Each row below holds a small network's activations on one input, seen along a few directions.
Each table varies a few parts of the input and shows all the possible inputs, shuffled.
A made-up example of a description, with smaller parts first: values(3) and (point or ring(9) or (ring(5) and line(6))).
Shared parts are said once, and a part with two or three values counts as separate values.
In the rows, zero is written as 128.

Other details of the inputs shift rows strongly along two fixed directions, in all tables alike. That doesn't count.

Table:
r1: [116 121 105 138 138 140 157 141 139 118 149 172]
r2: [163 137 120 112 110 101 115 113  94 146 106  78]
r3: [182  97 123 167 106 151 125 132 226 111  43 115]
r4: [ 96 132 182 141 134 127  37 127 105 135 145 161]
r5: [132  97 123 158  96 130 183 160 211  65 112 180]
r6: [203  89 127 157 116 167 116 121 223 126  34 101]
r7: [ 93 177 113 130 127 101 145 116  53 136 160 128]
r8: [172 149 124  92 133  97  98 102  68 170 122  53]
r9: [216 136  90 115 170 103  74 111 114 182 126  82]
r10: [154  62 193 156  87 141  91 154 191  67 116 206]
r11: [ 59 181 104 132 158 109 123 131  95 139 161 141]
r12: [ 84 133 127 143 140 160 149 130 149 126 131 146]
r13: [ 77 117 204 166  77 129 111 131  87  87 161 195]
r14: [179 145 106  76 168  92  82 121 102 167 150  77]
r15: [166 139 114  79 169 112  99 122 102 164 161  89]
r16: [ 48 158 125 110 162 126 134 139  96 137 168 129]
r17: [ 85 118 116 132 132 148 176 148 138 109 174 183]
r18: [121 105 134 179  64 149 198 136 173  70  87 166]
r19: [ 82 172 111 112 161 102 107 127 100 142 149 112]
r20: [ 69 152 124 117 148 119 132 143 124 115 142 125]
r21: [176 127 134  97 128 118 115 100  89 162 110  62]
r22: [137 108 140 132 130 157 134 130 183 135  95 108]
r23: [243  81 124  97 140 138  99 115 181 163  82  78]
r24: [ 93 125 111 122 125 108 160 155 145  89 159 165]
r25: [164 113 129 134 109 150 143 108 115 149 103 101]
r26: [ 71 125 143 130  99 149 192 127 106 105 148 156]
r27: [ 75 160 112 134 132 132 160 117  47 141 160 150]
Description of these inputs: values(3) and (point or ring(8)).
The inputs of r14 and r20 match in every part but the values(3) part. If r23 is changed in the same way as r14 into r20, which row does it become?
Answer: r22
Which other rows does r17 become when the values(3) part takes its other values? List them by row number.
Answer: r12, r25
A walk changes only the ring(8) part. It starts at r2 and steps to r7. List the rest of the walk in order.
Answer: r18, r27, r25, r26, r21, r8

Table:
r28: [152 151 121 124 142 113  91 104  83 163 123  94]
r29: [177 125 126 112 149 125  96 112 109 164 129 101]
r30: [225  88 138 129 111 140 113 113 159 141  79  92]
r31: [ 85 144 124 119 147 130 135 134  99 133 176 160]
r32: [158  98 132 152 104 136 139 140 184  99  94 145]
r33: [165 136 124 107 148 121 100 107  85 167 142 102]
r34: [ 70 152 135 121 130 118 138 132  93 121 161 141]
r35: [165 136 124 102 144 106  97 116  96 154 137  94]
r36: [173 116  89 117 138 144 167 118 163 150  88  79]
r37: [194 102 126 139 122 128 106 128 176 127  84 113]
r38: [154 128 126 115 141 128 112 117 103 152 140 117]
r39: [142  93 147 148 104 155 142 132 180 108  89 133]
r40: [ 97 134 137 124 125 123 131 133 122 118 137 131]
r41: [106 116 146 137 101 133 151 138 146  97 116 139]
r42: [158  88 141 141 108 150 145 138 182 106 101 144]
r43: [103 140 129 144 123 127 130 129 118 123 130 141]
r44: [157 146 110 116 162 109  83 117 104 162 139 108]
r45: [ 89 160  74 126 144 124 187 132 118 133 141 124]
r46: [119 112 138 130 108 127 151 144 152  96 130 149]
r47: [145  92 149 149 100 156 145 131 177 107  88 133]
r48: [119 113 130 153 101 133 158 143 155  92 122 166]
r49: [137  96 136 138 117 149 143 141 179 106 115 153]
r50: [100 139 126 114 135 114 133 138 108 120 162 143]
r51: [183 136 117 124 134 112  98 110  99 156 121  99]
r52: [ 78 148 135 130 124 136 148 123  80 131 162 147]
r53: [104 108 147 149 101 154 161 135 152 100 116 155]
r54: [179  97 142 135 122 148 108 120 171 137  79 101]
r55: [129 144 133 111 132 113 110 115  88 147 135 100]
r56: [170 138 112 119 159 113  80 120 125 158 124 105]
r57: [ 77 140 126 117 135 118 141 145 118 110 171 160]
r58: [ 96 133 134 124 110 120 157 138 108 105 157 153]
r59: [ 73 137 136 127 123 125 142 141 124 110 147 148]
r60: [ 96 143 124 139 137 128 120 134 132 124 132 144]
r61: [142 109 132 151  98 132 150 136 157  99 109 152]
r62: [ 89 133 129 121 127 120 144 145 126 107 159 157]
r63: [ 73 155 122 137 138 123 127 132 101 127 154 151]
r64: [ 71 165  82 104 149 117 189 134 101 132 163 117]
r65: [193 103 129 120 144 139  96 123 166 147 100 105]
r66: [154 142 133 109 133 111  99 108  86 157 125  81]
r67: [166 143 114 119 150 109  91 114  98 160 133 105]
r68: [139 148 126 103 160 112  81 117 108 160 132  89]
r69: [152 141 130 114 145 127  97 102  82 170 130  93]
r70: [122 112 138 130 101 126 156 141 144  96 129 148]
r71: [143 151 117 122 159 115  79 111 102 165 127  98]
r72: [119 107 142 142 121 154 136 137 174 112 107 143]
r73: [ 69 154 126 142 125 125 143 131  94 117 155 158]
r74: [124  99 144 145 113 155 141 136 179 108 102 143]
r75: [ 73 138 136 126 127 126 138 141 127 110 148 148]
r76: [ 75 152 122 110 150 113 129 142 105 122 179 154]
r77: [108 140 131 145 111 127 139 125 107 121 129 138]
r78: [143 102 140 159 100 141 136 135 183 101  81 135]
The inputs of r67 and r29 match in every part but one. If r63 is changed in the same way as r67 into r29, which row does it become?
Answer: r54
The inputs of r50 and r42 match in every part but one. If r40 is changed in the same way as r50 into r42, which row does it become?
Answer: r39
Describe the family of inputs behind these rows.
Answer: values(3) and (point or (values(2) and line(8)))
Which other rows does r56 become when the line(8) part takes its other values? List them by row number.
Answer: r32, r37, r44, r48, r51, r61, r67
Which other rows does r59 become when the values(2) part takes its other values? List them by row number.
Answer: r62

Table:
r79: [180 115 128 142 112 132 121 115 133 136 100 117]
r80: [120 138 125 102 154 121 120 129 102 145 170 136]
r81: [171 116 130 119 126 111 106 135 157 124 105 107]
r82: [ 89 153 131 127 113 113 141 131  86 118 152 139]
r83: [111 143 116 116 139 110 127 132  93 133 170 149]
r84: [134  96 140 148  85 136 167 147 178  73 107 159]
r85: [139 100 134 160  95 142 158 139 164  96 108 158]
r86: [161  95 127 148 107 138 137 139 179 105 102 149]
r87: [102 153 114 128 156 119 115 133 109 137 162 155]
r88: [ 55 135 139 123 129 128 152 149 136  98 159 166]
r89: [ 75 126 136 128 118 139 170 142 116 104 168 175]
r90: [220 131  84 110 146 125 131  95 136 179  69  31]
r91: [232 114 116 116 153 115  68 111 145 168  97  82]
r92: [ 66 154 126 118 150 126 118 129  98 137 167 139]
r93: [148  83 150 145  91 150 165 137 176  98 102 145]
r94: [147 147 118 108 171 125  71 110  95 180 134  91]
r95: [108 171 115 116 161 104  87 113  70 161 157 108]
r96: [140 111 134 161  99 145 146 129 156 107  95 149]
r97: [162  97 141 145  90 131 150 135 167  93  97 131]
r98: [ 95 156 116 130 154 119 110 136 112 134 157 147]
r99: [161 105 141 123 114 135 131 123 137 125 113 109]
r100: [154 147 133  99 142 116  92 105  74 171 130  76]
r101: [168 113 142 120 127 127 103 114 137 142  91  83]
r102: [142 115 134 158 110 137 129 132 159 115  93 131]
r103: [129 110  97 142 107 145 208 137 185 104  87 116]
r104: [ 77 160 123 120 139 105 125 129  84 124 160 139]
r105: [141  99 133 156 100 142 156 141 173  93 107 162]
r106: [116 107  93 138 108 147 211 151 204  92  95 136]
r107: [182 128 123 115 160 133  80 104 112 176 112  87]
r108: [ 90 116 135 126 117 138 162 144 134 106 158 171]
r109: [137 148 135 106 141 117  95 104  82 163 127  83]
r110: [114 151 115 132 149 121 114 122  94 143 149 140]
r111: [157 140 124  90 162 113  91 118  98 161 154  96]
r112: [215  97 132 122 121 119 104 128 179 123  86 100]
r113: [ 89 148 130 107 140 123 137 128  81 131 177 140]
r114: [190 127 127 115 142 134  91  98  97 177 115  84]
r115: [157 126  86 121 136 133 171 124 160 135  93  88]
r116: [155 100 129 154 112 141 133 138 185 106  93 149]
r117: [125  89 142 146 108 157 163 150 198  89 117 172]
r118: [ 77 125 144 127 111 134 160 145 131  98 146 155]
r119: [175 112 143 116 123 126 108 118 133 144  98  83]
r120: [133 134 135 133 130 143 113 115 115 149 114 112]
r121: [ 50 138 128 149 113 127 155 150 141  89 151 181]
r122: [ 94 148 117 117 141 109 136 140 101 124 181 165]
r123: [ 87 149 123 129 127 114 149 132  78 124 176 160]
r124: [ 62 153 131 135 141 138 137 129  90 133 163 150]
r125: [113 139 123 118 148 133 123 121  91 147 160 137]
r126: [ 83 160 122 115 169 128 107 130  96 150 171 139]
r127: [118  93 141 150 113 160 157 150 201  91 109 172]
r128: [ 92 136 129 109 135 126 139 135 102 123 170 147]
r129: [ 73 164 118 125 152 109 113 135 102 130 169 146]
r130: [159 151 123 107 145  97  86 111  76 164 133  80]
r131: [128 120 141 136 124 137 119 121 138 133 108 110]
r132: [132 107 145 164  83 142 148 132 178  92  81 137]
r133: [204 104 131 123 123 115  86 120 170 134  69  80]
r134: [202  99 134 125 113 117 101 129 174 125  77  90]
r135: [ 94 159 125 122 123 112 141 123  67 126 171 142]
r136: [123  94 148 132  98 141 153 149 183  90 107 142]
r137: [134 149 132 116 144 124  91 102  87 169 126  87]
r138: [ 79 141 133 158 107 138 154 135 124 104 132 166]
r139: [168 112 137 111 135 124  95 120 149 143  96  89]
r140: [215 114 132 124 138 141  81  96 128 177  79  71]
r141: [151  98 139 143 112 150 142 128 154 121 108 134]
r142: [ 72 146 132 127 138 132 128 128 106 128 153 139]
r143: [ 98 149 118 111 157 128 119 125  83 152 179 145]
r144: [155  92 137 148  93 136 158 141 177  90 102 153]
r145: [119 175 120 107 150  96  90 104  48 166 151  93]
r146: [105 152 127 124 134 106 116 122  89 133 143 118]
r147: [ 78 145  82 120 140 132 198 150 152 113 145 141]
r148: [ 93 139 130 137 106 124 163 133  99 110 158 166]
r149: [146 148 128  98 160 111  81 106  86 169 131  78]
r150: [ 91 147 132 116 129 129 145 121  70 140 173 145]
r151: [113 170 115 100 169  91  84 121  78 156 164 109]
r152: [ 89 136 124 125 119 116 150 143 115 101 165 165]
r153: [136  90 148 130 103 141 147 152 196  90 102 139]
r154: [136  99 142 151 112 155 145 131 163 115 101 142]
r155: [ 76 156 126 120 129 107 137 138  86 117 168 148]
r156: [183 126 120 111 163 130  74 107 119 179 114  90]
r157: [143 131 131 141 124 120 108 119 131 135 106 107]
r158: [151 110 132 157 112 138 134 129 157 117  98 139]
r159: [ 63 143 122 148 125 132 146 148 130 102 153 179]
r160: [ 74 132 143 129 103 139 173 135 105 101 161 163]
r161: [116 103 144 154 108 159 148 141 180  99  99 150]
r162: [214 123 121 129 146 122  66 106 138 167  77  71]
r163: [131 108 140 134 126 141 120 136 181 115 104 127]
The inputs of r131 and r142 match in every part but one. If r124 is changed in the same way as r131 into r142, which row does it become?
Answer: r161
The inputs of r115 and r90 match in every part but one. If r110 is changed in the same way as r115 into r90, which row does it become?
Answer: r96
The inputs of r120 and r126 match in every part but one. If r138 is changed in the same way as r120 into r126, which row does it become?
Answer: r98
Describe the family of inputs behind these rows.
Answer: line(5) and (point or (values(2) and ring(8)))
Which other rows does r95 become when the ring(8) part takes its other values? List them by row number.
Answer: r84, r104, r105, r110, r144, r155, r162
Which other rows does r108 become when the ring(8) part takes its other values? List them by row number.
Answer: r92, r94, r128, r136, r139, r143, r156

Table:
r164: [135 148 105 127 153 129 110 115 108 163 125 112]
r165: [156 104 144 145 107 145 133 120 131 126 111 138]
r166: [ 93 156 130 131 130 116 124 118  52 142 180 153]
r167: [170 116  74  97 145 110 180 148 148 123 162 143]
r168: [135 157 108 123 152 129 116 107  86 166 136 108]
r169: [140 124 121 133 115 119 130 138 156 114 100 114]
r170: [151 141 131 131 136 122  94 114  93 150 141 124]
r171: [144 104 144 116 124 135 111 131 157 122 112 121]
r172: [136 150 125 123 156 102  74 120  97 148 148 124]
r173: [135 151 102 135 155 115 100 118 114 155 129 113]
r174: [ 70 182 100 124 163 100 115 127  74 142 174 140]
r175: [125 152 106 115 165 131 111 116  99 170 135 104]
r176: [152 118 128 137 104 124 141 135 158 108  93 109]
r177: [143 104 149 115 112 133 130 123 126 123 121 116]
r178: [ 87 146 123 130 109 113 163 135  96 109 146 135]
r179: [140 128 140 113 144 110  91 128 134 134 130 115]
r180: [ 22 145 120 132 124 145 188 152 130 100 169 179]
r181: [ 50 119 156 154  79 136 187 166 150  50 153 206]
r182: [155 116 122 144 113 142 148 115 133 134  98 116]
r183: [ 33 126 145 134 115 149 172 155 137  90 173 197]
r184: [147 122 148 111 117 113 117 119 105 132 130 110]
r185: [126 151 115 105 154 130 121 112  95 165 142  90]
r186: [136 122 126 125 119 122 135 135 162 119 100 111]
r187: [130 140 128 117 172 129  85 119 103 165 149 121]
r188: [ 19 153 143 117 126 133 165 146  84  99 202 186]
r189: [137 163 110 122 142 108 111 112  84 151 135 104]
r190: [132 126 117 116 148 127 118 128 151 136 112  99]
r191: [138 108 139 154 106 138 124 138 161 107 112 159]
r192: [126 130 134 111 158 130  95 125 125 151 145 118]
r193: [132 115 123 120 125 136 136 131 163 122 101 109]
r194: [148  96 153 129 109 153 135 131 168 115 109 128]
r195: [139 140 130 125 136 110  90 123 106 138 137 130]
r196: [153 111 143 144 116 148 124 124 143 125 113 141]
r197: [151 103 157 128 100 130 130 134 164 102 105 128]
r198: [ 89 159 115 132 121 111 152 122  74 126 155 138]
r199: [131 124 116 136 147 143 129 129 156 138 108 120]
r200: [ 98 140 118 149 109 128 165 125 103 119 139 148]
r201: [148 113 143 131 112 120 109 140 151 110 111 130]
r202: [135 141 108 139 133 124 119 122 126 141 118 122]
r203: [152 137 115 143 123 129 127 118 126 140 111 114]
r204: [151  89 154 130 100 150 144 127 156 116 108 125]
r205: [135 129 136 125 136 109  93 136 130 123 132 125]
r206: [141 123 140 126 136 145 116 121 118 143 132 128]
r207: [133 131 132 120 152 137  99 122 111 155 139 127]
r208: [106 120 148 151  95 132 149 142 141  86 133 174]
r209: [156 107 151 132  96 120 128 131 131 108 111 123]
r210: [ 80 164 107 131 137 111 133 131  95 127 154 146]
r211: [142 117 127 119 121 138 141 124 151 123 102 101]
r212: [138 130 111 141 145 137 120 123 149 140 108 123]
r213: [151  94 154 132 101 130 126 142 184  99  95 133]
r214: [119 108 132 142 110 129 154 147 197  90  93 134]
r215: [126 133 129 142 139 123  98 128 125 131 140 149]
r216: [131 151 109 119 152 102 100 128 115 142 129  98]
r217: [142 101 133 127 101 141 162 125 158 110  93 107]
r218: [145 111 129 125 115 143 154 119 142 134 104 100]
r219: [147 110 137 143 122 145 115 129 152 127 111 145]
r220: [132 151 120 104 136 104 126 112  80 153 137  88]
r221: [134 137 118 124 140 136 139 111  95 157 127 104]
r222: [131 144 116 123 148 139 130 115 107 156 128 107]
r223: [211  75 106 109 119 125 169 154 194  96 138 159]
r224: [132 122 137 109 149 125  94 127 135 136 132 116]
r225: [118 150 108 107 171 124 106 119 112 165 141  95]
r226: [167 101 149 145  92 126 129 125 140 107 101 132]
r227: [ 46 123 149 147 104 154 189 146 111  91 169 199]
r228: [146 124 130 123 114 124 139 127 150 120 101 103]
r229: [150 121 132 138 145 135  95 124 141 141 120 135]
Describe the family of inputs behind these rows.
Answer: values(2) and (point or (line(4) and ring(8)))
The inputs of r205 and r216 match in every part but the values(2) part. If r207 is changed in the same way as r205 into r216, which row does it become?
Answer: r175
The inputs of r215 and r173 match in every part but the values(2) part. If r197 is changed in the same way as r215 into r173, which row does it become?
Answer: r228
Which other rows does r166 become when the values(2) part takes its other values? List them by row number.
Answer: r200
Which other rows does r210 become when the line(4) part takes its other values? List them by row number.
Answer: r174, r189, r198
